A small network was trained on invented records. Each row is its activation on one of them, seen along a few directions.
Records have a field called T. Each example row is followed by its value.
Other fields move the rows too, some of them a lot.
Random noise pushes rows far along 20 fixed directions. That doesn't count. These rows show it; they differ only by the noise:
[ 150  -97   98 -226  134   90 -120 -333  -11  321  -83 -164 -114 -125
  223  -52 -402 -179  158   88 -260 -189   -7  245 -181  128 -192   28
    2    3  100 -444]
[ 110 -195  489 -178  255  228 -277 -366 -405 -273   41   66  331  431
 -152  -46  243  431  304   33  119 -104  148  -10  338    5 -386  186
  224 -144  178 -216]
[ 150   68  309 -139 -508  279  -80  194 -174 -283  455  465  250 -171
  106   95  176  -20   86 -346 -254  137   76 -514  298  321  309  265
   75  487 -128  178]
[ -22  105  277  143  493  140  266   18  200  284 -150   13    4 -450
  167 -184  152  379 -354  377 -236  175  380  -69  398  643  199  144
 -154 -180  137   48]
[-111  229 -211  209  277   18  127 -182    3  138 -353  124 -345 -151
   73   39 -284  144 -358  -67  469    5   70 -204  205 -406  555  406
 -487   47  283 -101]
[-210   93  -47 -217 -425 -295  101  237  430 -143  156 -470  175 -212
   49  -69  386  317  393 -155  144  167 -152 -119  -19  -29 -128 -502
 -153 -481 -114  430]
[ 443  -70  -34 -128   87  131 -378  201  437 -440   84  -96  372 -255
  -54   74  364  321  -92  -84  297  177  153  451   31 -137 -113  232
  251 -263 -173  403]
[  39  281  -62   59  194  -94  148  118  128  305  -54 -169  -16 -311
  495  -85  354   -3 -483  278  117 -303  -89  482 -204 -125 -168    1
  461 -282  291   17]
[ 101 -242  131  116  -38   13   11  -50  -31  -16  -53  -21 -164   78
  142  167  -16 -126 -172  200  453 -140  -33  423  -26 -221   77  128
   14  -20  -28 -275]
[ 160  -66 -103  181   14   38 -468  471  -91  279  174 -257  176 -333
  155   68  206  309    5 -388 -316   49  703  183 -272  388  207 -122
  -36  610 -183  331]
[ 196  177 -359   43  302  249  -60  187  216  -47 -282  218    5 -139
 -185 -311  106  -58 -341  -31  -29    3 -162 -272   89  -71  317  110
  -45 -201 -146   27]
[-316  145 -223  -35  -58   87  307   75  219 -301   55  129 -392  115
 -422 -468   36  285   84  -49  340  481 -193  -61  351  -20  586  263
  -91 -162  -81  188]
[ -91 -260  135  141  129  249  -49 -196   -6  105   22  133 -215 -248
  -46    7 -167    8  560  164 -345    8  318 -110  180  254  269  -36
 -688  304 -221 -464]
[ 493 -342 -406 -455  248  506 -569  114  355 -427 -104 -416  170   72
 -228 -330   71  250  144 -301  339  235 -195   16 -460  -68 -252  111
  398   -2 -651  159]
[  61 -248 -143  -49  -79  240  124  -14  196   -8  -90 -139 -125  592
    3  111  331  -44  -30  147  174 -235 -489 -220 -217 -269 -590 -381
  112 -159 -190 -365]
[ 376   -9  -20  457  370  261 -218  102  127  189 -106   57   49 -114
  116 -131  298   51  115   85  106 -494 -335   95 -112 -234   62 -120
 -500 -372  159 -385]
[  13   36  280 -353   58  319  -41 -259 -359  228  -54  171  175   58
  304  -27  -83  387  254 -212 -163 -278  200 -217  379  237 -136  -14
  243  163  150 -132]
[-330  187  -96   63  443  254   94 -137 -241 -103   66 -357  -47 -290
   -8 -265  110  135  286  432  469  318  229   16 -623  204 -252  162
  139  134  -34  267]
[  -5   37 -578   28  -21  227 -261 -467  -29   51  -52  356   32  -47
 -411 -116 -609  258  -11 -502 -117  217  163 -265 -255   56 -323   26
 -131  357  292  110]
[ -61  -10  -24 -285 -726 -153  -53 -181  -75   79 -132  301  200 -491
   10    6 -262 -307  -47 -123 -157 -271  -17  -22  -72  237 -264 -575
  245 -171  -94 -226]
[ -82  -73  172 -184  350  217  -88 -522 -169  -39  -65   48 -131 -114
 -107 -332  -81  234  398  309    9 -159   27  457   50  111 -231  161
  165 -158   -2 -630]
[  80  500   56   40  218  275   -3   11 -182   16   78  345  402 -236
   -7  241  192  493  440 -146 -135 -341   37 -229  123  204 -177    2
 -352   90 -239 -177]

[-150 -365   12 -117  176  -17   44 -265 -147 -278  308 -187 -169  375
  -73  -22 -109   27  345   -1  -93  290   10  -71   73 -194  163  448
 -226  508 -291 -232] | t2
[ 140  -81 -384  396  337   16 -106   69  399 -175 -192  218   45 -685
  -31 -168   62 -171 -553  219   80  142   55  143  -44 -203  315  226
 -149 -126  -31   78] | t1
[-239 -478 -405  227   93 -227 -327  126 -241 -188 -149   23   25  118
 -370 -267   54 -501 -147   90 -133  211  363 -127 -163 -243  248 -261
   45  248 -169  238] | t5
[-163   75 -173  -83 -575 -598  -73  -97  -36 -136  214 -157 -170 -148
 -152  164 -461  -21  -22 -401  395   71 -221  595 -406 -210   98  123
  -42  153 -197 -245] | t3
[-282   99    1 -346 -370   30   29   72 -243  288 -287 -255  -85 -131
   94    9 -257  135  184 -241  168  -11  300 -307  -52  326   86 -425
  163  102 -142  181] | t6
[ 251  376   94  -99   46  227   85  172  151  346 -204  108  -35  346
  147  338 -245   60 -273 -169  105  -61  129  375  349 -113   71  220
  248 -213  603  318] | t1
[-235   27  -73   17 -176 -252 -101  212   78 -280  -44    4 -134  660
 -586   69  508  236  -23  -56   -5   67  133  242  404 -383   12 -162
  103 -297  -20  -89] | t3
[ -64  149  264 -102    1 -285  -62 -210 -133  170 -321 -292  143 -326
  216  192   99  316 -431   21  146 -205  144 -150 -115  160 -398 -129
  106 -175   44 -318] | t7
[ 259 -201  163  -16  -72   15 -554 -228 -128 -237 -190  298  144 -484
 -181  234   80  241 -280 -154 -189 -198  490 -144   49  143 -100   77
  -81  397 -397 -611] | t4
[ 169 -705  -56  108  -71  -49 -304  -16  517 -320  186 -129 -349  -77
 -249 -284   71 -308  -65   88 -345  399   74  155  112 -188  405  196
 -246   53 -173 -228] | t9
[ 420 -189   44   44   94  272 -115   15 -146  269  -74  186 -103   -6
   75 -143 -258 -318 -107   78 -119 -351  -94  388 -127  187  128   24
  147   77 -180 -445] | t9
[ 112   57 -167   46   90  374  151 -231  127   11  -33  358    0 -271
  304  322  -54   16 -267   21    7  -56   24 -490 -111  -42 -329  152
  -23  419   23   12] | t4
[ 190  424  -31  -48 -183  300   91   90  450   27 -124  307  -41   21
 -168 -107  -74  168 -230 -193  137   90 -354  -39  374  -52  136  124
  -15 -568  481  189] | t7
[ 167  -67  308  445 -116 -261  122  142 -227 -190  468   61  526   24
  196  155  153   -3    8 -136  339   -7 -292  -93    4  -41   92  135
 -405 -101  246  404] | t2
[  64  -33  278 -230 -249   90 -291 -449  -35  -37  -71  236  298 -336
 -230 -361 -328  -13 -106 -201 -339  202  130 -294  264  345 -167   13
  184 -335  666   89] | t8
[ -12  164  175   24  -34   -5  320 -127  176 -129  247   55  -91 -154
  317  425   85  509 -244  -48  403   85 -142  -58   95  -33  -44  524
 -147  321  -53 -115] | t5
[ -18 -292  536  220    3   77  431  -64 -379 -101  117  125  258  395
  268  698 -153   49   42  240  561   39   39 -337  184  196 -129  142
 -348  281 -142  198] | t6
[-110  330  266 -367 -100   85  172  -30   21   18  160 -201  -28 -180
  138  206   18  466  423   53  139   68  246  453   29  349 -198   95
  284   82 -194   69] | t8

Which value of T does each new row have?
[ 170 -637 -151  -89 -259  163 -124  144  191  -14 -198 -149 -280  -13
 -135 -134 -256 -609 -399  105 -119  303   77 -125 -242  292  220 -195
  117  244 -485 -168] | t2
[-307  145 -283 -249   80   91  -77 -622 -105 -236 -268  270 -261 -417
    2 -171 -131 -346 -151  195 -122  131  361 -451   42 -535   -3  302
  206  136  411   -2] | t9
[ 137 -200  347   11   20  388 -122  102 -222   16  -42   10   -1  197
   46  174  369  147   69  300  150 -203  329  341  -32  286 -312 -175
  445  150 -187 -182] | t8
[  38 -161  338  134 -302   98  -42  421 -244  -81  318 -269 -208  339
  132   92  389 -134  105  -27  242   68 -126 -230 -280   91  256   61
   -8  399 -177  -39] | t5
[ -19  299 -239 -401  119 -161  -86  168   83   32 -379   -2   45  -63
   66  177  -78    4  103 -195 -102 -286   86  196  311 -358  283  -83
  101 -100 -394  -22] | t8
[  92 -427  -74  129  107  207 -306   13  -62  -83  -47 -209  -60  210
  -53 -305  247  546 -200 -269  415  110  103   15 -130   40  -97   -7
  296  155   10  111] | t7
[-163  129 -150  158 -418  176 -174  118 -306 -137 -133  445  -72 -593
  -18  204   46 -390  311  128  296 -353  290  173 -229 -165  243 -349
  -37  303 -377 -189] | t8
[ 202  152  234 -210   30  -42   43 -360  259  282  208 -227  160 -514
  662  302 -315  398   27 -199  -85  -54  102   17   86   47 -231  268
 -227   64  390   73] | t9
[  81   43  460    6  -40  146  121  159  110   33   19 -343 -311  445
 -103 -145  366  -21 -156  286  133  189  -56   65  176  102  105  137
  149 -454  404  -62] | t2
